A small network was shown many inputs. Here are its activations along a few directions, one row for each input.
Each table varies a few parts of the input and shows all the possible inputs, shuffled.
A made-up example of a description, with smaller parts first: one of 6 places along a line, together with either a single point or one of 9 places along a line or (one of 2 separate values, together with one of 5 places around a ring).
Shared parts are said once, and a part with two or three values counts as separate values.

Table:
R1: [-16  10 -26 -68 -14 -22  -9 -20 -18  18   6  -4  25  -3 -22 -29 -21]
R2: [ 16 -11 -32  -8 -32  -7 -22  35   5 -15  18   4  -7 -30  29  41  14]
R3: [ 15 -83  -7  49  11   0  40 -19  32 -15   8   0 -33  -5  63  62 -33]
R4: [  1 -86 -11  43 -24  -6   5 -24  12  32   7 -10 -44 -24  60  68 -16]
R5: [  8  25 -26 -53 -23 -26 -10  -9  -3  28   5   1   5 -22 -13  19   3]
R6: [-20 -58  -5  17 -34 -24  -4 -61 -16  51   6 -20 -23  -2  68  57 -19]
R7: [ 17  30  68  -8  -9 -14 -36 -13   7 -55 -51 -36  -4 -35 -16 -59  37]
R8: [-11  52 -16  -3  43   1  17  44  35  50 -14  25  -5 -51 -47  45  35]
R9: [ 27  17 -11  29 -23  50 -60  21 -72 -47  -2  -7 -69  78 -18 -29  13]
R10: [-24 -14 -22 -23 -31  -7  16  16 -14 -27  16 -14  42  27  14 -39 -24]
R11: [ 10 -12  64 -12 -24  -6 -47   0 -15 -79 -59 -32  -5 -17  23 -49  48]
R12: [ 27  16 -20   5  31 -11   6  42  51 -22  31  -1  15 -13 -10  24   5]
R13: [ -2   2 -22 -45 -45 -25 -16   1 -32   2  13  -3   1 -15  25  28  -1]
R14: [ 25  80   8  42  42  98 -39  13 -62  15 -11  14 -51  21 -84 -33   8]
R15: [-50 -53  -4   3 -30 -16 -12 -71 -22  38  -1 -14   1  25  68  19 -46]
R16: [ 24 -13 -26  11   9  -3   5  43  22 -52  36  -1  13  -9  30  28  10]
R17: [-33 -14 -19 -61 -36 -17 -17  -5 -46  -6  10 -11  21   7  14 -18 -30]
R18: [ 16  14  -1 -11  16  -4  30  26  48 -15  36 -10  43  16 -12 -18  -1]
R19: [-25  38 -17 -56  39 -12  20 -18 -18  59 -11  32  27 -24 -45 -33  16]
R20: [ 20  13 -29 -16 -11 -10 -21  33  33  14  10   6  -4 -33 -11  35  10]
R21: [ 39  43 -10  24  -4  60 -59   8 -50 -23  -5 -12 -64  61 -55 -37  -1]
R22: [ -1  80  94  21  32   0  -5  -5  -8 -16 -51  -9   2 -75 -48 -56  37]
R23: [-33 -56  -2  25 -32  -1  23 -48  11  10  -9   2  11  45  70   2 -58]
R24: [ -2  55   2  18  89  -7  43  61  51  18   8  22  12 -32 -45  33  22]
R25: [-11 -54  10  75 -33  54 -51 -47 -41 -18  12  29 -82  81 -16  13 -12]
R26: [  0 -65  11  36  -9  10  55 -34  38 -13   2  -1  -1  33  72  32 -46]
R27: [-12  52 -13 -42  29 -12  19   0  -3  68 -15  28   5 -39 -42  19  33]
R28: [-12  35  -3 -18  48 -13  43  19  11  48  -1  36  46  -1 -42 -59   7]
R29: [  7 -14  -4  -5  -7   8  27  32  20 -43  37 -14  41  23  27 -10  -2]
R30: [  6 -80  66  61 -35 -17 -17 -71 -14 -38 -64 -21  -2  -3  24  12  16]
R31: [  2  43  28   1  74  -3  55  50  43  32  17  25  41  -2 -39 -19  12]
R32: [ -8  10 -24 -30  -7 -17  21   5  13   1  15  -5  45  18 -22 -51 -17]
The inputs of R27 and R5 match in every part but one. If R28 is changed in the same way as R27 into R5, which row does it become? -> R32
What is each input in this table made of? -> one of 4 places along a line, together with either one of 2 separate values or one of 6 places around a ring
Which other rows agree with R29 in the place on the line of 4? List them by row number. -> R2, R9, R10, R11, R13, R16, R17

Table:
R33: [ 12 -53  16  36 -42  12 -31 -31 -20 -40 -10 -24 -36  19  46  13 -14]
R34: [ -1  67  10 -19  43 -11  26  36  35  19   4   3  33 -40 -29  -7  16]
R35: [ -9 -74  -3 -10 -25 -29  26 -26   7 -16 -10  -9  18  -6  68  13 -16]
R36: [ 11  38  21  -8   8  10 -32   1 -22  -2 -27   4 -14  -2 -55 -39  29]
R37: [-11  44  -2 -57  12 -29   8  16  -2  15 -11   4  38 -45 -26 -23  22]
R38: [ 20  10 -28  25  26  37   1  38  -7  -5  21  22 -30  26 -26  15   8]
R39: [  9  14 -29  -8  25 -10  28  33  47  20  32  13  20  -7 -14  26  -3]
R40: [ -2 -36 -18  44 -15  29 -10 -15 -16  11  13   5 -48  29  33  50 -22]
R41: [-32  -8  18 -34 -35 -35  -5 -21  -7  -8  -5 -17  43  -2  20 -31  -6]
R42: [  1  -1  25   1 -40  10 -44 -35 -34 -29 -17 -25 -14  31  -3 -42  -8]
R43: [ 13  53  21  24  43  32  -3  26  -5  -4 -10  14 -14  -2 -57 -23  24]
R44: [-11 -55 -29   5  -1 -17  36 -23  25  39  19  10   4   0  43  49 -32]
The inputs of R34 and R43 match in every part but one. If R41 is changed in the same way as R34 into R43, which row does it become? -> R42
What is each input in this table made of? -> one of 2 separate values, together with one of 6 places around a ring
Which other rows does R39 become when the choice among 2 separate values takes its other values? List them by row number. -> R38

Table:
R45: [ -7  38   6 -24 -13   9 -34 -23 -53   2 -19  -4  -3  -1 -47 -47   6]
R46: [-10 -22  -7   0   6 -38  49  10  62   3  17  -2  41 -40  33  39 -12]
R47: [-30 -18 -17 -61 -31 -45  16 -28  -3  26  -1 -12  44   2  39 -11 -26]
R48: [-30 -44 -11 -40 -51 -18 -11 -43 -38  -8  -6 -13  19  27  40 -20 -28]
R49: [  6  52 -11 -24  43 -15  28  67  42 -14  20  15  47 -19 -43 -20  27]
R50: [  6 -62  25  36 -43   1 -25 -23 -13 -46  -9 -23 -26  18  56  18  -1]
R51: [  2 -59 -44  14 -31  14  -7 -19  -5   7  31   7 -24  50  30  28 -36]
R52: [ -9 -33 -55  -4  -3   0  28   1   8  39  46  10   4  22  39  37 -39]
R53: [ 11 -41 -17  31  14  -7  38  12  43   0  21  -1   3 -18  44  58 -15]
R54: [ 12  29 -21  20  12  45 -27   3 -26  18  10  18 -55  31 -43  10  -5]
R55: [-10 -23  22 -28 -14 -49  25 -18  33 -12 -19 -18  36 -41  47   2  -2]
R56: [-10  16  13   1  39 -14  32  11  40  41 -10  21  18 -48 -14  28  16]
R57: [ 27  31  28  23 -13  39 -35  20 -24 -60  -8 -18 -19  33 -22 -48  12]
R58: [ 22 -61   2  51 -10   7  -3  -9  24 -25  12 -10 -27  15  41  50 -11]
R59: [ -9 -49  33   0 -37 -28   0 -36  -4 -43 -16 -22  15 -10  45  -9  -4]
R60: [ 21  41 -20   8  50  23  26  61  24 -18  22  15   7   8 -27   1  18]
R61: [  7  -3   3  37  43  14  27  14  22  35  -5  22 -22 -22  -5  44   5]
R62: [ 15  35  34 -16  -2   7 -21  17 -20 -54 -13 -21  21  -1 -33 -76  16]
R63: [ -8  16  37 -19  15 -26   8 -21  14  26 -43   0  17 -52  -5 -12  26]
R64: [ 11  51  19 -49  21 -21  -1  41  15 -24 -15 -13  43 -30 -33 -62  31]
R65: [ 33  31   4  32  24  44 -11  33   8 -41  11   0 -24  38 -29 -10  12]
R66: [  3  30  -3  14 -23  39 -51 -14 -56  -6 -14   0 -48  28 -36 -24  -1]
R67: [-11  56 -27 -38  33  -8  13  30   3  53  22  27  21 -20 -52   6  15]
R68: [-14 -61 -25  -1 -65   8 -29 -33 -39 -17   3  -7 -20  51  43   1 -27]
R69: [-31 -14 -42 -33 -11 -34  39  -2  25  42  42   4  46   4  27  22 -35]
R70: [  1 -15  42  55 -15  21 -37 -29 -29 -13 -34  -7 -49  11   2  -2  13]
R71: [ 14 -17  23  63  21  27 -15 -10   4   9 -15   8 -54  10  -8  32   4]
R72: [  4  40 -38  -4  36  25  12  29 -12  46  26  31 -22   5 -40  22   2]
R73: [-10  -2  50  12  -2  -2 -21 -40 -24  -5 -43  -9 -10 -21  -2 -24  18]
R74: [ -7  55  -4 -57   9 -18 -12  -1 -21  38 -16   2  21 -28 -47 -33  21]
The inputs of R69 and R49 match in every part but one. If R51 is changed in the same way as R69 into R49, which row does it become? -> R65
What is each input in this table made of? -> one of 5 places along a line, together with one of 6 places around a ring
Which other rows does R74 become when the place on the ring of 6 takes its other values? List them by row number. -> R45, R54, R66, R67, R72
Start at R57 and move only the place on the line of 5, one step at a time. The first step leads to R66. Which rows follow, in order? -> R70, R50, R68
Which other rows does R55 become when the place on the line of 5 takes its other values? List them by row number. -> R47, R63, R64, R74
